A small network was trained on made-up records. Each row is its average activation on records with the value named, seen along a few directions.
Related values have similar rows: they may be neighbours, one step apart, or belong to one group.
In the rows, zero is written as 500.
Random noise pushes rows far along 17 fixed directions. That doesn't count. These rows show it; they differ only by the noise:
563  503  503  390  479  396  701  404  636  474  362  261  369  550  906  539  630  461  633  634  409  612  503  296  276  684  429
455  391  205  608  425  614  453  358  525  656  629  532  391  373  639  426  490  631  557  438  468  565  667  481  511  240  612
554  639  448  534  491  654  662  566  400  374  479  461  498  524  585  470  601  507  642  505  497  621  681  629  562  531  641
458  484  503  490  465  528  492  460  549  510  488  460  371  451  401  476  483  551  519  436  474  563  393  638  493  340  550
458  496  715  504  651  445  621  470  558  581  652  410  447  408  689  452  463  423  536  552  553  486  527  433  484  389  410
494  433  534  593  479  785  564  548  374  564  758  460  448  519  534  530  635  522  478  487  700  400  580  580  491  468  636
598  426  637  602  439  688  587  653  432  700  564  375  412  618  370  460  423  466  450  628  575  501  371  640  388  407  448
673  582  652  627  529  802  401  580  278  507  261  453  568  607  387  669  670  539  573  514  490  339  308  488  416  624  743
478  698  367  581  455  531  492  548  407  388  296  581  476  812  472  514  670  604  591  591  610  523  429  501  473  522  553
411  442  582  312  411  532  644  614  533  490  707  561  398  597  280  481  345  536  324  404  706  443  560  604  566  398  529
532  385  347  447  449  569  545  473  517  476  377  480  565  487  515  553  404  482  485  424  385  545  564  412  458  533  518
543  305  385  354  374  496  444  527  624  522  563  453  515  441  492  601  526  562  418  487  447  505  533  618  528  577  502
774  246  589  368  372  406  601  469  708  524  452  510  448  462  537  633  303  400  341  529  562  544  451  483  488  497  447
508  362  438  325  405  458  502  613  555  520  409  514  679  622  552  448  468  642  573  530  543  279  576  397  401  235  413
418  572  500  423  525  398  645  526  572  508  671  498  432  485  739  363  523  636  613  545  513  499  764  522  549  279  503
386  484  327  347  447  459  497  603  599  642  657  399  570  502  504  415  521  503  508  629  591  621  582  544  561  592  368
619  249  413  491  333  373  529  264  772  335  423  596  567  449  624  473  543  537  388  455  577  462  308  383  275  426  498
523  448  587  349  604  454  505  638  699  675  656  631  717  561  574  416  320  570  338  653  536  378  616  479  605  498  393
452  381  556  590  617  590  514  531  537  444  550  468  624  490  587  524  564  503  519  517  458  449  461  664  505  345  410


Values of V:
v9: 379  598  544  530  662  621  552  555  486  596  502  491  548  623  490  494  490  451  607  600  808  542  407  444  617  236  445
v11: 486  530  634  538  593  432  581  394  581  477  481  488  379  503  690  592  594  608  608  525  554  489  443  406  499  285  585
v14: 506  732  349  288  423  461  422  387  522  453  276  669  383  462  461  332  371  520  616  340  440  542  557  392  580  520  663
v5: 514  567  341  430  517  592  466  489  491  618  399  491  375  550  542  521  432  444  642  537  646  643  581  518  674  355  490
v8: 612  507  618  428  488  592  507  622  392  536  388  420  475  646  505  529  482  370  567  548  572  364  473  480  440  587  408
v17: 464  535  599  385  393  295  638  522  522  314  559  588  506  643  313  437  453  448  356  496  759  472  473  461  430  489  418
v10: 461  365  565  359  557  547  556  573  561  421  553  411  619  447  581  611  510  317  494  457  556  483  505  591  578  662  336
v1: 419  416  371  378  367  653  562  488  528  575  575  275  475  423  363  370  481  465  458  473  450  648  444  558  322  637  485
v7: 590  661  551  522  505  285  339  337  477  547  493  563  243  422  680  454  551  481  559  513  416  449  595  387  512  572  495
v3: 430  500  748  470  566  352  632  602  459  356  558  366  579  528  432  510  559  406  506  536  591  491  429  539  478  503  364
v6: 555  340  475  442  502  469  420  477  551  701  441  460  360  432  636  654  361  521  547  491  370  466  557  450  594  282  463
v15: 543  549  488  341  399  459  302  347  563  493  537  519  331  267  338  398  547  485  504  378  543  505  414  627  513  488  601
v2: 369  411  459  601  449  361  551  545  423  342  614  576  628  522  438  523  519  547  423  436  519  422  566  443  494  444  447
v13: 702  277  560  335  473  475  414  440  633  577  345  341  477  302  624  670  491  553  604  482  344  431  483  500  463  276  532
v4: 555  438  414  446  409  474  532  386  492  542  314  421  270  481  530  629  406  294  656  420  668  666  423  415  539  364  425
v16: 495  372  484  364  534  616  635  546  619  276  553  559  663  568  520  550  455  473  342  439  438  491  616  674  555  608  459
v12: 523  476  434  380  520  584  423  515  597  487  474  534  707  304  580  630  594  601  615  421  528  508  564  472  700  475  742
The values of V form a line.
Name the neighbours of v7, in listed order.
> v3, v16
Name the neighbours of v10, in listed order.
> v4, v12
Name the neighbours of v2, in listed order.
> v8, v6
Name the neighbours of v9, in listed order.
> v11, v5
